A small network was shown many inputs. Here are its activations along a few directions, one row for each input.
In each table, some parts of the input vary, and every possible input appears once, in random order.
A made-up example of a description, with smaller parts first: one of 4 places along a line, together with either a single point or one of 9 places along a line or (one of 2 separate values, together with one of 8 places around a ring).
Shared parts are said once, and a part with two or three values counts as separate values.
In the rows, 128 means zero.

Other details of the inputs shift rows strongly along two fixed directions, in all tables alike. That doesn't count.

Table:
r1: [121 130 140 142 130 119 131 130 139 122  98]
r2: [101 127 128 119 146 135 117 126 138 143 147]
r3: [136 135 118 138 124  83 140 141 142 151 107]
r4: [135 103 126 135 132  85 133 139 135 127  95]
r5: [188  85 109  87 108 196 165  86  84 127 161]
r6: [138 146 128 150 121 103 139 146 135 129  90]
r7: [208  84  96 118  91 207 159 110  56 148 130]
r8: [101 141 124 106 152 153 108 109 142 118 179]
r9: [140  99 129 133 136  85 127 143 135 124  93]
r10: [183 110 108  98  99 236 146  93  67 173 162]
r11: [113 154 135 122 143 141 103 136 119 142 139]
r12: [107 147 116 122 141 132 120 139 130 151 153]
r13: [118 134 141 127 138 128 116 122 142 128 172]
r14: [ 91 144 112 120 142 138 118 141 113 137 164]
r15: [134 130 118 151 110  91 145 150 128 123  94]
r16: [ 88 148 119 125 142 165 106 148 108 122 164]
r17: [ 96 150 118 114 152 155 104 138 120 150 173]
r18: [135 106 133 145 122  96 134 145 136 112  83]
r19: [143 119 131 145 109  92 130 132 143  97 109]
r20: [133 111 129 148 117  95 139 142 135 115  85]
r21: [ 99 145 117 133 130 142 122 149 117 123 144]
r22: [ 99 137 137 108 141 151 121 127 130  88 161]
r23: [ 87 133 146 118 156 177  98 130 127 118 150]
r24: [180  99 131 113  97 238 151  79  80 136 184]
r25: [ 83 137 143 120 151 175 105 126 128 120 151]
r26: [126 142 147 105 135 128 126 117 147 109 134]
r27: [151 121 128 134 120  83 129 124 157 124 116]
r28: [ 91 119 136 121 147 159 103 141 121 110 146]
r29: [132 130 117 134 140  94 120 149 115 132 116]
r30: [148 133 142 133 112  92 124 119 156 118 107]
r31: [ 85 145 119 115 144 153 116 125 128 151 174]
r32: [131 141 134 139 115  94 137 130 143 144  95]
r33: [142 121 145 153 113  94 134 138 139 100 121]
r34: [146 142 132 148 132 103 125 148 126 125  88]
r35: [ 90 131 125 134 130 142 124 135 123 120 141]
r36: [ 92 138 121 134 127 141 125 138 120 122 144]
r37: [232  56 110 113  97 160 168 102 100 165  94]
r38: [142 133 141 143 117 103 127 122 150 103 107]
r39: [134 148 130 145 130 116 126 146 128 128 101]
r40: [150 126 134 115 136  88 141 126 156 114 114]
r41: [126 140 121 126 147 117 112 143 124 146 135]
r42: [132 128 143 135 123  99 130 128 147 137  89]
r43: [101 149 155 120 135 157 105 114 136 123 182]
r44: [ 90 144 113 116 150 151 107 140 105 137 173]
r45: [146 144 130 140 115  91 138 141 139 145  89]
r46: [ 85 138 116 122 139 137 121 130 117 137 164]
r47: [108 128 148 114 146 147 102 129 137 134 131]
r48: [148 136 137 128 123  96 128 114 157 111 102]
r49: [ 99 150 146 107 149 162 118 118 136  94 160]
r50: [142 143 131 141 111  90 140 135 140 147  90]
r51: [126 117 119 140 125  84 140 135 132 133 105]
r52: [112 146 135 124 140 147 116 111 141  97 144]
r53: [133 121 138 140 126  92 130 129 135 114 141]
r54: [117 114 124 133 134  99 131 134 131 129 114]
r55: [ 87 142 114 121 139 137 121 135 113 138 165]
r56: [225  72  98 114  88 153 176  83  94 129 115]
r57: [120 143 132 146 122 115 137 133 135 129 103]
r58: [222  79 110 131  75 181 187  89  86 156  90]
r59: [130 128 126 134 126 111 127 124 140  90 121]
r60: [137 122 123 139 126  85 141 132 147 147 101]
r61: [ 94 135 146 113 145 156 103 123 135 136 144]
r62: [141 141 129 153 114  96 146 140 136 131  83]
r63: [100 130 125 118 137 135 108 118 130 111 175]
r64: [135 133 137 139 116  94 137 127 145 142  89]
r65: [116 118 131 121 146 122 118 131 143 141 130]
Each input here is: one of 5 places around a ring, together with either one of 4 places along a line or one of 9 places along a line.
The inputs of r37 and r28 match in every part but the place on the ring of 5. If r8 is changed in the same way as r37 into r28, which row does it become?
> r59
The inputs of r22 and r5 match in every part but the place on the ring of 5. If r7 is changed in the same way as r22 into r5, which row does it become?
> r29
List by row number the other rows that have the place on the ring of 5 in common with r58.
> r1, r6, r23, r24, r25, r34, r38, r39, r49, r52, r57, r62
List by row number the other rows that have the place on the ring of 5 in common with r50.
> r10, r11, r26, r30, r32, r42, r43, r45, r47, r48, r61, r64

Table:
r66: [202  77 120 100 106 185 160  85  95 142 162]
r67: [ 57 120 124 128 135 162 128 127 116 160 145]
r68: [171 117 132 118  91 196 143  93 102 121 137]
r69: [215 106 138 141  87  98 170 118 134 109  44]
r70: [ 78 135 135 135 160 132  94 159 131 103 143]
r71: [129 142 130 142 136  26 130 160 170 132  97]
r72: [112 145 128 109 144 177 119 129 106 153 124]
r73: [152  76 125 113  98 187 168  69 117 147 149]
r74: [ 99 111 134 106 152 162  93 118 123  92 163]
r75: [165  87 105 108 121 182 140 121  76 166 136]
r76: [187  89 132 135 130  56 137 119 157 117  73]
r77: [ 51 179 150 133 169 142  87 158 148  99 127]
r78: [ 78 135 144 111 151 151  99 135 128  88 181]
r79: [132 140 144 100 142 171 123  97 137 125 144]
r80: [109 137 135 111 147 143 121 116 132 117 187]
r81: [ 98 150 149 106 144 174 107 117 134  96 141]
r82: [159 129 137 106 124 181 141  91 124 136 147]
r83: [107 143 140 139 151  23 111 168 179 128 102]
r84: [213  69 112 154 105  93 155 138 114 121  43]
r85: [ 81 169 139 107 156 151 101 130 150 145 162]
r86: [ 65 175 166 139 141 123  86 135 155  96 156]
r87: [ 89 147 101 139 131 155 118 140 103 111 166]
r88: [ 70 156 115 135 146 150 111 150 112 103 175]
r89: [195  97 103 105 100 176 169  81  93 137 168]
r90: [154 134 122 113 110 175 132 103 120 167 148]
r91: [ 87 150 105 121 143 143 122 143  98 145 169]
r92: [ 67 128 158 159 128  43 126 143 187  83  79]
r93: [ 74 147 141 115 148 145 105 135 129  86 184]
r94: [179 115 117 135  91 210 150 109  85 142 124]
r95: [136 157 165 160 126  42 120 132 182 119  89]
r96: [217  73 109 128 110  71 151 122 137 155  61]
r97: [ 51 167 129 130 167 105  99 169 128 134 159]
r98: [ 94 138 123 132 140 161 120 148 107 111 166]
r99: [142 148 136 152 129  64 138 159 144 145  48]
r100: [103 161 127 154 143  16 120 144 179  97 113]
r101: [ 45 132 132 116 144 146 112 118 154 152 171]
r102: [133 146 143 119 126 166 122  96 135 133 159]
r103: [194 105 107 151  82  62 168 125 127  97  72]
r104: [181  69 119 169  75 102 189 126 124 133  38]
r105: [ 97 140 123 116 131 149 121 122 116  89 179]
r106: [194 111 121 115  87 185 149  90 103 181 144]
r107: [ 65 175 144 135 146 146  91 144 123 154 159]
r108: [104 160 121 144 143  17 122 161 174 125 108]
r109: [ 94 176 145 164 141  46 108 170 161 140  70]
r110: [164 124  93 158 104  51 158 151 116 147  69]
r111: [166  93 107 111 115 179 149 124  73 166 142]
r112: [183 111 124 140  85 206 149 107  83 148 130]
r113: [103 169 150 133 154  44 107 155 191 127  72]
r114: [189  78 104  94 112 183 145 100  97 168 152]
r115: [168  90 113 123 109 192 149 125  79 130 143]
r116: [201  79 133 138 102  73 153 130 135  98  60]
r117: [109 121 139 104 157 149 105 112 137 118 178]
r118: [ 62 134 122 114 177 147  80 147 115 141 160]
r119: [193 120 131 162 100  95 163 146 132 123  35]
r120: [ 76 159 102 114 145 128 106 129 133 140 190]
What do these inputs look like to the network?
> one of 5 places around a ring, together with either a single point or one of 4 places along a line or one of 6 places along a line
The inputs of r81 and r113 match in every part but the place on the ring of 5. If r103 is changed in the same way as r81 into r113, which row does it become?
> r120
Change only the place on the ring of 5 in r118. List by row number the other rows that result.
> r74, r76, r84, r96
List by row number the other rows that have the place on the ring of 5 in common with r87.
> r70, r77, r84, r88, r94, r98, r104, r112, r115, r119
List by row number the other rows that have the place on the ring of 5 in common with r72.
> r67, r75, r91, r97, r99, r107, r109, r110, r111, r118
Change only the place on the line of 6 in r117. List by row number the other rows that result.
> r66, r76, r80, r89, r100

Table:
r121: [112 159 124 128 138 113 117 130 149 164 141]
r122: [167 107 153 134 117  86 149 119 168 127  70]
r123: [125 148 150 126 148  95 113 137 146 101 126]
r124: [133 136 124 132 123 153 122 123 110 130 110]
r125: [ 92 138 148 131 144 159  91 144 112 127 187]
r126: [ 91 155 145 130 149 120  96 124 149  89 134]
r127: [172 127 139 160  97  33 168 131 158  98  52]
r128: [ 98 148 126 135 162 114 110 170 124 125 136]
r129: [146  94 119 141 131  92 150 147 133 143  68]
r130: [ 48 161 121 109 155 190  79 137 110 118 178]
r131: [165 129 126 125 117  98 140 108 155 142 124]
r132: [196  97 109 104 102 150 159  81 107 149 145]
r133: [197  88  83 131 105 116 169 122 102 169 104]
r134: [158  91 123 120 113 117 150 130 116 149  77]
r135: [ 99 140 146 123 142 150 117 127 146 155 122]
r136: [136 130 109 131 124  56 131 146 140 148  95]
r137: [ 76 144 127 106 129 174 119 118 117 100 191]
r138: [190 117 116 135  94 184 148 105 105 155  98]
r139: [ 89 129 138 111 149 165 115 119 121 147 138]
r140: [115 154 137 121 147 138 111 143 115 135 138]
r141: [204  83 109 110 113 185 160 109  85 129 147]
r142: [176  81 133 100 111 179 155  84 108 136 127]
r143: [160  94 104 118 120 206 137 100  94 114 155]
r144: [124  82 136 117 119 211 122 102  95 154 173]
r145: [101 135 108 136 128 153 144 141 104 129 146]
r146: [ 60 151 120  89 160 157  87 117 132 122 220]
r147: [115 107 141 140 151  59 129 148 171 104  84]
r148: [ 37 175 149 130 169  88  68 155 170  72 144]
r149: [169 105 100 119  82 173 172 114  79 145 121]
r150: [125 136 120 173 139  42 124 172 153 108  48]
r151: [128 133 115 116 106 199 151 105  83 145 158]
r152: [136 127 105 102 125 180 133  99  93 172 173]
r153: [115 150 140 128 117 148 139 113 141 112 153]
r154: [153 153 142 144 131  95 129 153 145 142  90]
r155: [ 92 137 136 152 136  63  99 146 155 138 144]
r156: [ 93 138 147 165 132  97  91 149 144 108 121]
r157: [ 76 162 145 114 150 193  88 110 140 105 186]
r158: [ 78 182 144 155 132  89 124 153 163 127 110]
r159: [118 160 155 125 149 118 109 137 155 111 144]
r160: [192 105 129 118 109 108 146 129 118 114 102]
r161: [112 129 142 169 105  85 134 145 134 116 119]
r162: [157 109 116 150 108  94 168 130 132 103 101]
r163: [111 148 130 123 144 108 108 160 122 125 123]
r164: [172  79 129 109 109 125 152 110 128 125  97]
r165: [149 107 104 124 131 103 140 119 136 131 142]
The inputs of r132 and r123 match in every part but one. If r136 is changed in the same way as r132 into r123, which row does it become?
> r163
What do these inputs look like to the network?
> one of 5 separate values, together with either a single point or (one of 2 separate values, together with one of 4 places along a line)
List by row number the other rows that have the choice among 5 separate values in common with r122.
> r129, r134, r135, r139, r142, r144, r147, r164
A walk changes only the place on the line of 4. It starts at r143 and steps to r148. List the rest of the walk in order.
> r126, r157
